These are the activations of a small neural network, seen along a few directions. Each row is one input.
In each table, some parts of the input vary, and every possible input appears once, in random order.
A made-up example of a description, with smaller parts first: one of 6 places along a line, together with either a single point or one of 9 places along a line or (one of 3 separate values, together with one of 5 places around a ring).
Shared parts are said once, and a part with two or three values counts as separate values.
In the rows, 128 means zero.

Other details of the inputs shift rows strongly along two fixed directions, in all tables alike. That doesn't count.

Table:
R1: [141 116 139 122  86 169 106 118 105 118 119 142 159 159]
R2: [104 133 139 137 143 186 122 103 121 125 108 140 148 145]
R3: [159 120 192 131  70 124 119  80 132 187 107 168 105 114]
R4: [104 170 176 131 126 140 120 100 116 162 103 157  98 135]
R5: [132 119  48 147 167 114 136 191 139  78 132  71 174 164]
R6: [118 151 199 105 110 129 141  80 146 165 142 158 123 126]
R7: [154 118  37 142 134 142 123 180 158  94 149  99 182 153]
R8: [152 125 181 119  78 135 119  86 122 173 101 165 135 119]
R9: [ 98 125 114 146 151 162 105 158 108 116 130 129 115 129]
R10: [110 140 159 107 136 170 125 109 152 114 139 135 170 173]
R11: [154  95  79 138  93 122 126 155 135 135 145 124 129 104]
R12: [132 135  96 145 150  81 136 166 129 123 125  96 137 135]
R13: [116 113  88 157 119 104 166 122 121 158 157 127  80  48]
R14: [146 143 114 118 139  50 142 131 114 145 121  99  96  94]
R15: [135 109 132 134 120 192  62 177 112  93 117 133 155 195]
R16: [ 92 103 133 127 165 166 105 155 141  71 129 136 168 195]
R17: [113 130 133 143 134 130 146  96 120 157 122 145 115  86]
R18: [119  98  98 143 150 126 122 186  99  96 123  92 142 163]
R19: [147 104 118 149 116  66 160 125 135 167 127 111 107  73]
R20: [104 127 210 102  93 138 147  79 125 166 146 165 110 112]
R21: [123 158 211  93 132 113 112  87 131 151 137 159  86 124]
R22: [166 139 125 132  91 106 125 118 149 165 136 139 125 114]
R23: [142 157 211 135 124 100 114 113 115 178 102 140  99 136]
R24: [139 123 138 152 118 161 186 143 138 121 104 164  77  65]
R25: [107 103 153 117 104 123 150 114 147 151 164 141 108  98]
R26: [ 96 117 133 107 124 151 138 127 133 104 153 129 155 135]
R27: [134 133 118 102 127  87 154  99 158 146 165 119 100  77]
R28: [122 151 103 143 133 107 158 108 132 157 145 128 113  75]
R29: [152 102 134 125  92 177 111 125 113 132 128 144 155 163]
R30: [144 142 141 105 128  99 143  97 118 153 117 110 118 117]
R31: [109 142  90 134 139  30 159 149 149 114 173 129 111  69]
R32: [133 125 121 143 117  53 163 113 114 150 119 113 123  68]
R33: [126  98 129 127 134 188 123 144 104  98 116  92 172 203]
R34: [136 128 129 129 149 175 119 140 131 112 114  96 184 204]
R35: [108 146 164 124 140  96 125 128 143 135 149 149 115 116]
R36: [157 104 104 116 161 185 114 144 145 111 125  82 154 204]
R37: [125 132 110 109 164 216 112 120 135 119 124 111 154 176]
R38: [169 126  78 114 119 120 119 136 151 132 141 110 130 118]
R39: [121 149 105 125 165 160 103 136 125 116 129 114 112 137]
R40: [136 115 124 131 122 186  86 145 125  88  94 134 190 208]
R41: [117 129 129  88 159 196 114 123 148  90 141 114 176 193]
R42: [ 91 126 162 109 115 102 144 111 117 125 149 150 118 103]
R43: [166 147  56 126 113  27 130 148 126 122 150 116  96  60]
R44: [ 97 119 177 111 136 151 117 106 136 103 121 148 153 165]
R45: [153 115  43 127 155  92 152 159 138 110 148  68 140 111]
R46: [103 140 124 137 119 127 147 102  99 146 134 140 105  75]
R47: [123 100 109 149 154 132 108 195 106 103 125  92 136 155]
R48: [166 153 139 122 113  86  96 117 119 142 132 136  89 109]
R49: [121 162 132 111 138 125 129  90 114 147 120 130  98 104]
R50: [146 143  88 133 109 110 127 136 139 122 136 121 160 123]
R51: [ 93 124 137 138 147 183 108 138  96 114 116 143 117 162]
R52: [130 109  57 149 123  14 175 162  97 120 151  93 107  55]
R53: [117 120 131 152 127 129 145 100 133 162 126 138  99  83]
R54: [151 148 168 135 114 150  76 135 130 131 113 149 136 177]
R55: [102 120  43 172 170 106 122 182 131  86 138 110 119  86]
R56: [143 112 145 138 120  90 152 106 121 164 114 121 125 102]
R57: [155 123  62 148 131  44 169 159 149 152 157  89 116  71]
R58: [129 116 139 135  99 109 199 143 154 115 129 165  86  50]
R59: [ 98 110 149 126 161 174  94 157 147  84 128 135 160 186]
R60: [ 98 113  34 158 174 149 127 171 130  64 130 105 155 128]
R61: [142  84 109 138 120 148 140 157 132 136 135  89 131 149]
R62: [140 143 199 134  80  98 103  92 104 160  91 180 102 126]
R63: [136 105  13 153 108  75 131 188 112  68 147 104 146  92]
R64: [141 121 152 145 118 154  73 152 126 111 104 148 144 171]
R65: [108 105 109 132 153 226 121 137 118 111 127 123 156 170]
R66: [115  85  50 150 145  91 157 154 177  92 175 102 138  83]
R67: [133 125 163 148 137  80 116 142 116 149 105 124 105 106]
R68: [146 128 162 124 134 157 127 114 131 155 112 118 155 183]
R69: [122 141  91 104 140  47 158 119 142 113 170 113 108  63]
R70: [137  98 166 124 116 171 131 118 104 149 114 118 140 180]
R71: [106 150 153 113 126  97 140 110 144 129 146 141 130 117]
R72: [147 152 196  97 119 102 129  75 104 173  96 130  96 131]
R73: [101 130  47 158 134  53 167 141  97 118 158 123  89  27]
R74: [149 168 193 122  80 106 117  82 113 169 105 167 116 136]
R75: [167 120 191 116  72 169 152 136 132 146  78 184  98  96]
R76: [153 136 118 104 130 189  84 134 128  95 111 115 172 213]
R77: [132 134 209 126 112  93 134  85  99 170  85 145 108 123]
R78: [110 108 174 113 132 170 127  97 149 124 133 148 158 160]
R79: [141 134 140 134  84  95 130  94 116 146 112 152 134  95]
R80: [116 173 198 140 130 135 111  94 115 169 112 163  88 121]
R81: [154 129 101 106 134 199  92 131 133  91 122 111 180 209]
R82: [ 88  98  54 139 150  78 143 186 135  62 174 112 134  97]
R83: [107 152 110 134 149 155 124 128 127 123 121 127 141 143]
R84: [115 138 130  97 154 131 120 130 144 100 149 124 133 154]
R85: [127 151 199  82 116 134 137  64 138 165 139 150 109 122]
R86: [117 161 130 117 144 120 124 102 114 145 121 135  86 110]
R87: [168 153 181  96  86 126 120  64 122 181 116 153 105 128]
R88: [119 128  84 150 151 165 135 138 150 124 138 109 134 140]
R89: [110 143 118 128 154 206 112 127 134 115 117 120 169 175]
R90: [148 168 196 129  84 100 108  94 115 169 105 173 105 140]
R91: [ 99 101  65 133 156 133 138 156 159  57 156 102 178 130]
R92: [135 127 141 136  81  89 109 132  90 137 122 160 102 108]
R93: [149 136 156 114 159 152  94 143 122 121 105 102 128 184]
R94: [155  90  70 152 138 140 184 213 151  75 111 103 123  97]
R95: [121 160 126 108 135 136 135  90 122 150 124 127 110 102]
R96: [ 98 119  34 168 167  96 136 175 125  84 133 116 123  86]
R97: [117 140 190 104 106 140 133  91 165 164 138 147 122 135]
R98: [126 116 181 131 142 141 103 133 110 129  83 127 138 182]
R99: [ 92 107 152 114 152 188  93 167 133  88 139 134 154 188]
R100: [135 147 121 116 133 135 135  93 136 158 134 121  92  98]
Each input here is: one of 4 separate values, together with either a single point or (one of 4 places along a line, together with one of 6 places along a line).
The inputs of R75 and R24 match in every part but the choice among 4 separate values. If R7 is changed in the same way as R75 into R24, which row does it become? -> R28
The inputs of R45 and R37 match in every part but the choice among 4 separate values. If R61 is changed in the same way as R45 into R37, which row does it become? -> R13
The inputs of R89 and R10 match in every part but the choice among 4 separate values. If R46 is changed in the same way as R89 into R10, which row does it become? -> R26
Which other rows does R97 become when the place on the line of 4 takes its other values? List them by row number. -> R25, R27, R66
Which other rows does R91 become when the choice among 4 separate values takes its other values? List them by row number. -> R2, R32, R79

Table:
R101: [145 163 218 108  95  97 120  62 110 197 105 153  96 125]
R102: [147 111  57 129 149 115 123 170 152  85 147  84 171 156]
R103: [135 147 178 125 105  87 117 110 108 157 112 151  96 112]
R104: [143 101  47 153 153 141 122 190 132  84 128  91 155 147]
R105: [108 132 181 129 111 116 146 101 114 157 121 159  96  93]
R106: [141 146  96 139 116  33 141 126 117 148 137 121  97  60]
R107: [152 142 165 125  96 109 130  97 114 174 109 143  99 107]
R108: [118 107  41 137 154 149 142 168 152  75 156 103 162 125]
R109: [116 134 175 122 103 118 144  96 128 156 132 163 101  92]
R110: [141 111 182 116 113 216  85 130 128 121  98 145 163 220]
R111: [121 137  95 123 126  36 174 117 143 139 168 119 102  41]
R112: [106 142 162 117 143 153 115 105 123 134 125 139 126 147]
R113: [135  92  48 153 145 131 124 198 129  73 133  94 161 143]
R114: [149 122 175 112 113 221  89 117 130 126  95 141 167 220]
R115: [121 133 150 121 128 168 133 107 126 142 123 139 120 134]
R116: [ 98 133 198 111 149 221  91 117 122 111 107 148 148 213]
R117: [111 103  47 151 169 152 139 182 141  78 143  97 149 128]
R118: [117 148  88 131 136  40 166 113 134 147 164 115  96  41]
Describe the family of inputs behind these rows. -> one of 2 separate values, together with either one of 4 places along a line or one of 5 places around a ring
The inputs of R110 and R109 match in every part but the choice among 2 separate values. If R102 is changed in the same way as R110 into R109, which row does it become? -> R111
Which other rows does R113 become when the choice among 2 separate values takes its other values? List them by row number. -> R105
